These are the activations of a small neural network, seen along a few directions. Each row is one input.
Each table varies a few parts of the input and shows all the possible inputs, shuffled.
A made-up example of a description, with smaller parts first: one of 4 places along a line, together with either a single point or one of 9 places along a line or (one of 3 separate values, together with one of 8 places around a ring).
Shared parts are said once, and a part with two or three values counts as separate values.

Rows:
row 1: [ -0.5 -58.3  52.4 -21.1  12.1  16.6  72.9  -6.0   6.6  33.8 -32.5 -19.1]
row 2: [-26.9  26.5 -42.8   6.6  23.6  38.6   0.7 -11.1   3.1  20.3 -20.1   6.9]
row 3: [ 46.4 -26.5  26.5  11.2 -20.2 -40.4 -10.9   5.2 -19.1 -33.8  37.9 -14.3]
row 4: [-19.3 -11.9  20.7 -47.9   5.3 -20.8 -39.4   9.4   3.6  10.7  26.7  55.6]
row 5: [-44.9  23.1 -57.0 -27.0  24.6  27.1   0.7  -8.4  17.0  28.9  -8.2  10.7]
row 6: [ 22.2  -5.4  43.8   3.3 -21.7 -31.7 -11.5  14.7 -11.2 -36.4  22.9   0.9]
row 7: [ -8.3  26.7 -31.3  27.4  -9.8  22.4  23.5  -5.5   3.8 -14.9  -9.4 -45.7]
row 8: [ -0.2  -8.1  32.8 -15.5   4.9 -12.0 -36.3   4.2 -11.0  -1.3  12.1  54.7]
row 9: [ 22.1  -2.7  39.9   2.4 -10.8 -33.5 -30.7  14.2  -0.6  -9.1  -1.5  28.4]
row 10: [ -6.0  32.0 -35.1  26.2   3.7  19.0   6.8  -3.5  15.0  13.9 -31.4 -17.9]
row 11: [ 15.3   4.6 -49.9  34.4 -11.7  14.8  24.0 -13.1  -7.4 -12.2   3.4 -60.3]
What is each input in this table made of? -> either a single point or (one of 2 separate values, together with one of 5 places along a line)
Which other rows does row 7 become when the choice among 2 separate values takes its other values? List them by row number. -> row 6

Rows:
row 12: [-28.7  40.6 -16.7   3.0  -0.8  14.8  -8.9   8.9  31.1  20.1 -24.5   6.2]
row 13: [ 37.8 -38.8  66.5  20.8 -14.5 -13.1  10.2  -4.8 -18.4  -5.1 -10.4  11.2]
row 14: [ -2.9 -20.3  72.6 -28.2 -10.9 -28.6  -3.1  17.2  14.6  10.7 -18.9  26.4]
row 15: [ 14.6 -28.9 -38.2  16.1  12.0  17.2  58.1 -22.3   1.0   8.5 -11.1 -63.2]
row 16: [-29.0 -20.4 -34.6 -34.0  38.6  45.0  32.9 -22.4   0.6  43.8 -14.2   7.7]
row 17: [ 23.3  26.0 -18.5  43.0  -6.0   5.7 -30.5  -2.4 -17.7 -24.3 -12.7   3.2]
row 18: [ -2.9 -18.8   6.3 -29.1  24.4 -13.1 -34.5   0.6 -16.1   6.4  37.3  50.9]
row 19: [-50.5  21.1 -36.2 -29.8   8.3  27.2  -8.1  -8.6  12.9  15.5  19.8  14.7]
row 20: [ 25.7  -2.0  12.0   0.2 -23.0 -35.2   1.8  15.8  -9.2 -38.1  46.2 -30.2]
row 21: [  0.5  44.0  -7.5  30.0 -19.8   1.0 -22.0   8.9  -6.5 -40.2  -7.4  -5.3]
row 22: [ 18.2  18.8  47.0  18.8 -13.6 -15.0  -9.7  12.6  -8.4 -38.9   8.4   3.6]
row 23: [ 48.6 -19.6   1.3  14.2  -9.6 -31.3  -7.2   2.5 -19.5 -23.0  41.5 -20.2]
row 24: [-28.1   2.8 -48.3 -16.0  20.7  31.3 -16.4 -17.9   0.2  32.0  14.3  23.4]
row 25: [ -6.3 -11.1 -27.2   1.5  -1.2  13.5  67.6 -11.2  12.6  -6.8  -6.5 -72.6]
row 26: [  7.7  24.7 -39.1   9.5 -31.1 -22.5 -12.9   4.1  -8.8 -39.1  30.6 -39.4]
row 27: [ -1.7  19.6  40.9 -12.8   2.1 -30.6 -29.0  19.9  16.6  -7.7  -1.7  33.9]
row 28: [-10.1   1.6 -14.9   1.9  26.7  27.3  32.6  -4.8  14.8  52.0 -56.0   1.3]
row 29: [-26.2  -1.6  18.1 -43.2  12.5 -16.1 -26.6  12.4  -4.1 -10.3  41.9  40.6]
row 30: [ -4.7  14.8 -38.8  15.2 -19.9   3.5  15.6  -5.6   6.9 -15.7  20.5 -61.8]
row 31: [-41.8  27.2 -35.6 -31.3   0.9  -4.2 -37.5  -0.2  -0.2 -10.9  29.3  37.4]
row 32: [ 30.5   6.2 -49.6  22.7 -16.5 -16.6 -21.9  -7.1 -19.3 -24.0  24.6 -30.9]
row 33: [  4.2  -4.0  -7.3  37.8  16.4  37.8  50.3 -13.2  -7.4  16.7 -47.0 -29.2]
row 34: [ 19.1 -36.5  60.6 -13.3   0.1 -27.5 -10.7   4.7   2.2  27.9 -21.7  37.8]
row 35: [-18.4   9.1 -47.4 -18.0  14.0   0.8 -45.4  -9.9 -12.4   5.7  23.5  46.1]
row 36: [ 47.4 -63.3  31.1   1.0 -20.0 -29.5  21.0  -0.9 -13.1  -9.9  26.2 -22.2]
row 37: [-50.4  -2.5 -22.5 -48.8  26.6  42.1  41.2 -12.9  13.9  27.2  -9.6  -1.8]
row 38: [ 21.4   2.9  29.1   0.9  13.9 -28.3 -36.8   7.7   4.5   9.2  -5.5  44.4]
row 39: [ 16.3 -22.2  77.9   5.7 -26.2 -14.6  18.5   8.6  -6.9 -21.3  -7.5   0.2]
row 40: [  5.8  28.5 -26.6  11.9   6.5  -9.9 -45.9   4.2   8.7   8.4 -20.9  37.4]
row 41: [ 17.1  -3.6 -49.7  28.8  -6.0   8.5   6.1 -16.6  -4.1  -0.5  14.7 -53.2]
row 42: [-31.5  18.9  -2.8 -12.4  14.7  24.9  40.8   4.9  28.1  35.1 -52.2  -8.5]
row 43: [ 41.0   1.7  35.9  32.7  -1.1 -12.2 -18.3  -0.5 -19.4 -23.0   4.3  13.7]
row 44: [ -6.6  22.9 -28.7  16.4  11.7  18.2 -17.0  -0.8  18.4  36.9 -29.3  15.3]
row 45: [ 25.9 -46.4  41.9 -14.2 -32.3 -32.0  29.7  12.8  -2.2 -25.4  29.6 -33.2]
row 46: [-17.3  46.1 -14.9  -0.9  -6.6 -14.2 -38.2  14.4  21.0  -8.5 -15.8  28.4]
row 47: [-24.4 -44.2  50.2 -62.3   2.5  -9.7  -1.5  10.6  -2.3   4.7  22.5  30.8]
row 48: [ -2.2 -60.9  38.3 -47.0  13.3  -8.3  -9.1  -1.9 -14.8  21.6  19.0  41.9]
row 49: [-13.2  36.1  -8.8  36.2 -11.7  27.4   7.2   3.1   4.8 -13.2 -16.6 -27.4]
row 50: [-16.7  13.6   4.2  23.3   3.8  35.2  59.3  -2.3   4.9   0.7 -42.9 -38.6]
row 51: [  8.5  18.1 -20.1  49.8   1.4  31.1  -1.7  -7.7  -6.9   2.7 -21.7 -18.8]
What is each input in this table made of? -> one of 2 separate values, together with one of 4 places along a line, together with one of 5 places along a line
Changing only the place on the line of 4 turns row 26 into row 31. The same change can be made to row 25. Which row results? -> row 37
Which other rows does row 32 become when the choice among 2 separate values takes its other values? List them by row number. -> row 26
Which other rows does row 23 become when the choice among 2 separate values takes its other values? List them by row number. -> row 20
Which other rows does row 20 become when the place on the line of 4 takes its other values? List them by row number. -> row 22, row 27, row 29

Rows:
row 52: [ 12.8   3.6  26.9  -9.0 -16.4 -38.7 -63.1  14.0 -10.8 -24.2  36.0  46.3]
row 53: [  7.9 -13.6  13.5   9.5  -9.3   7.1  32.6  -2.7  -6.2 -12.3   3.0 -33.7]
row 54: [ -6.5  25.9 -34.2  17.0  -5.8  10.8  -1.7  -3.7  -4.8 -21.1   9.0 -22.0]
row 55: [  0.4 -26.0   2.5 -13.8  -0.2   0.2  27.8  -2.6   3.5  10.6   1.6 -20.9]
row 56: [-22.7 -11.5  25.6 -23.0  11.9  13.5  22.3   1.0  13.9  27.8 -29.8  17.8]
row 57: [ 30.1 -33.1  71.5 -20.5 -10.2 -49.1 -24.2  16.5 -12.9 -20.8  27.8  36.1]
row 58: [ 16.9  31.1 -34.3  40.6 -12.4   0.7  -7.9  -1.0  -2.3 -18.2  -8.2 -28.5]
row 59: [-35.4  29.8 -19.4 -14.4  18.2  19.0 -12.7   1.8  16.9  22.9 -18.5  26.7]
row 60: [ -4.1 -27.0  11.8 -11.9  15.3  15.4  19.9  -8.8  -2.6  23.7 -14.2   8.4]
row 61: [-17.4  14.3 -34.0  -2.9  19.4  20.2 -13.5  -8.5   0.5  18.2  -3.6  19.5]
row 62: [-12.8  15.0 -43.8  -5.8   3.2   4.7  -5.9  -5.1   6.6   3.4  10.2  -9.3]
row 63: [ 30.7  -8.7  13.8  34.3 -13.8  -3.9  26.5  -0.9  -1.7 -10.0 -13.2 -40.4]
Changing only one part turns row 62 into row 55. The same change can be made to row 52. Which row results? -> row 57
What is each input in this table made of? -> one of 2 separate values, together with either a single point or one of 5 places along a line

Rows:
row 64: [ 24.3   5.5 -31.1  45.9   5.9  23.3  32.6 -14.8 -22.1 -22.7   0.4 -53.4]
row 65: [-11.7 -24.5  13.8 -58.8  19.4 -26.5 -20.7   6.9   2.3  17.1  25.6  48.3]
row 66: [  0.0  51.6 -48.7  22.1 -14.7 -11.6 -74.7   5.4   5.4  -6.1   7.9  27.6]
row 67: [ 29.0  -8.3 -40.4  45.4 -15.3  12.9  19.1 -14.9  -7.1   1.1  -6.9 -60.1]
row 68: [-13.0  59.1 -53.4  -4.1  -2.1 -26.9 -54.0  13.9  13.4 -19.4  23.5  15.0]
row 69: [ -1.4 -33.8  16.8 -32.3   7.4 -13.4 -41.1  -0.8  -5.4  30.1  11.6  60.3]
row 70: [ 38.7 -27.6  49.0  14.4 -25.8 -34.9 -11.7   9.6  -1.6  -6.1  -7.5   4.1]
row 71: [-16.7  11.4  -9.3  18.8 -17.4  29.8  43.6  -3.4   7.4  -5.9 -23.7 -48.8]
row 72: [ 54.6 -38.4  27.8  25.3 -30.9 -35.6 -15.6   0.2 -18.8 -20.1  28.0 -15.3]
row 73: [-15.8   8.1 -22.0   9.2   9.9  27.2  10.6  -8.9  20.7  44.1 -41.4  -1.5]
row 74: [-25.4  16.1 -25.6 -17.0  22.2  14.8  31.4   0.3  29.2  30.6 -27.5 -12.8]
row 75: [  4.9  -7.5  59.0 -13.4  17.9 -10.7 -12.7  11.8  -6.4   0.7  -6.4  50.0]
row 76: [-20.2  22.5 -11.1   9.5  30.7  37.4  24.9  -7.6   6.3  21.1 -36.0   5.0]
row 77: [-30.4  10.3 -41.0  -8.8  42.2  44.4  10.7 -19.5  -5.2  26.0 -15.0  20.8]
row 78: [ -1.6 -13.0  44.3 -40.2   9.4 -34.9  -6.6  18.5  16.2  10.5   3.0  31.5]
row 79: [ 44.3 -29.3  23.8  -1.3 -19.0 -48.1   4.5   7.4 -11.2 -32.9  42.9 -27.0]
row 80: [ 34.3 -13.1  60.0  14.9  -4.7 -23.8   2.0   9.7 -16.7 -29.3  -1.5  10.8]
row 81: [ 19.6  -0.6 -44.8  19.0  -3.3   1.2  39.5  -6.4   1.1 -12.2   8.1 -70.8]
row 82: [-31.6 -23.6  29.3 -49.9   1.9   1.3 -22.6   1.8  -7.8   8.3  25.1  50.3]
row 83: [ -3.6  66.5 -37.6  22.9   7.9  -1.6 -61.9   4.0  -9.4 -31.0  13.6  33.7]
row 84: [-35.5   3.9 -54.7 -35.6  33.6  22.4  17.2 -11.3  17.5  35.8  -6.7   3.5]
row 85: [  7.9 -17.2  60.5  -3.8 -30.9 -19.6   6.4  11.5  -4.4 -27.6   7.9  -5.7]
row 86: [ -1.0  -0.5 -30.7  28.1 -20.2  28.6  37.8 -11.3  -9.6 -20.6  10.0 -68.0]
row 87: [ 28.4 -18.3  45.7 -11.8 -13.9 -48.3   8.7  16.8   6.4 -19.2   6.9  -8.1]
row 88: [-26.1  -4.0 -51.2  -9.2  21.5  34.5  -3.5 -20.7   9.3  49.3 -20.6  14.6]
row 89: [  8.8  17.1  -9.7  36.5   8.8  24.6  38.5  -6.6  -5.3  -7.5 -33.2 -33.8]
row 90: [ 50.3 -24.2  37.7  26.0  -9.8 -24.6  -2.2  -0.1 -34.0 -43.8  34.8  -8.7]
row 91: [  8.9 -22.2  47.4 -13.9  -2.7 -21.4 -26.9  10.9   8.2  23.6 -11.1  43.7]
row 92: [-45.6  16.8 -10.1  -7.7   4.7  42.4  30.1  -4.7  19.1  22.2 -27.0 -10.2]
row 93: [ 24.1 -28.7  38.4   7.1 -36.0 -20.2   2.3   2.3 -22.0 -41.7  44.1 -24.8]
row 94: [-33.6  58.2 -37.1   5.3 -19.8   1.3 -56.3   8.4   3.6 -28.5  23.7  16.8]
row 95: [-55.6   4.4 -39.4 -25.9  16.0  49.5  16.0 -16.4   7.5  27.2  -6.4   5.9]
row 96: [-21.6 -11.7  60.0 -31.7  -8.1  -6.5  -8.5  13.4   6.0   2.0   2.6  33.6]
row 97: [  4.1  10.9 -23.7  10.2  -0.4   1.7  45.4   1.8  18.0   2.3 -25.5 -52.0]
row 98: [ -5.2 -19.1  27.7 -31.6  27.9  -3.0 -27.0  -0.1 -20.0   6.9  16.6  66.2]
row 99: [ 13.6   3.0 -19.8  36.3 -12.6  14.1  24.6  -7.0   9.4  15.9 -39.9 -40.7]
Changing only one part turns row 77 into row 84. The same change can be made to row 83. Which row results? -> row 68
What is each input in this table made of? -> one of 4 separate values, together with either a single point or (one of 2 separate values, together with one of 4 places along a line)
Which other rows does row 74 become when the choice among 4 separate values takes its other values? List them by row number. -> row 73, row 76, row 92
Which other rows agree with row 92 in the choice among 4 separate values? List them by row number. -> row 71, row 82, row 85, row 86, row 93, row 94, row 95, row 96
Which other rows does row 88 become when the place on the line of 4 takes its other values? List them by row number. -> row 67, row 73, row 99
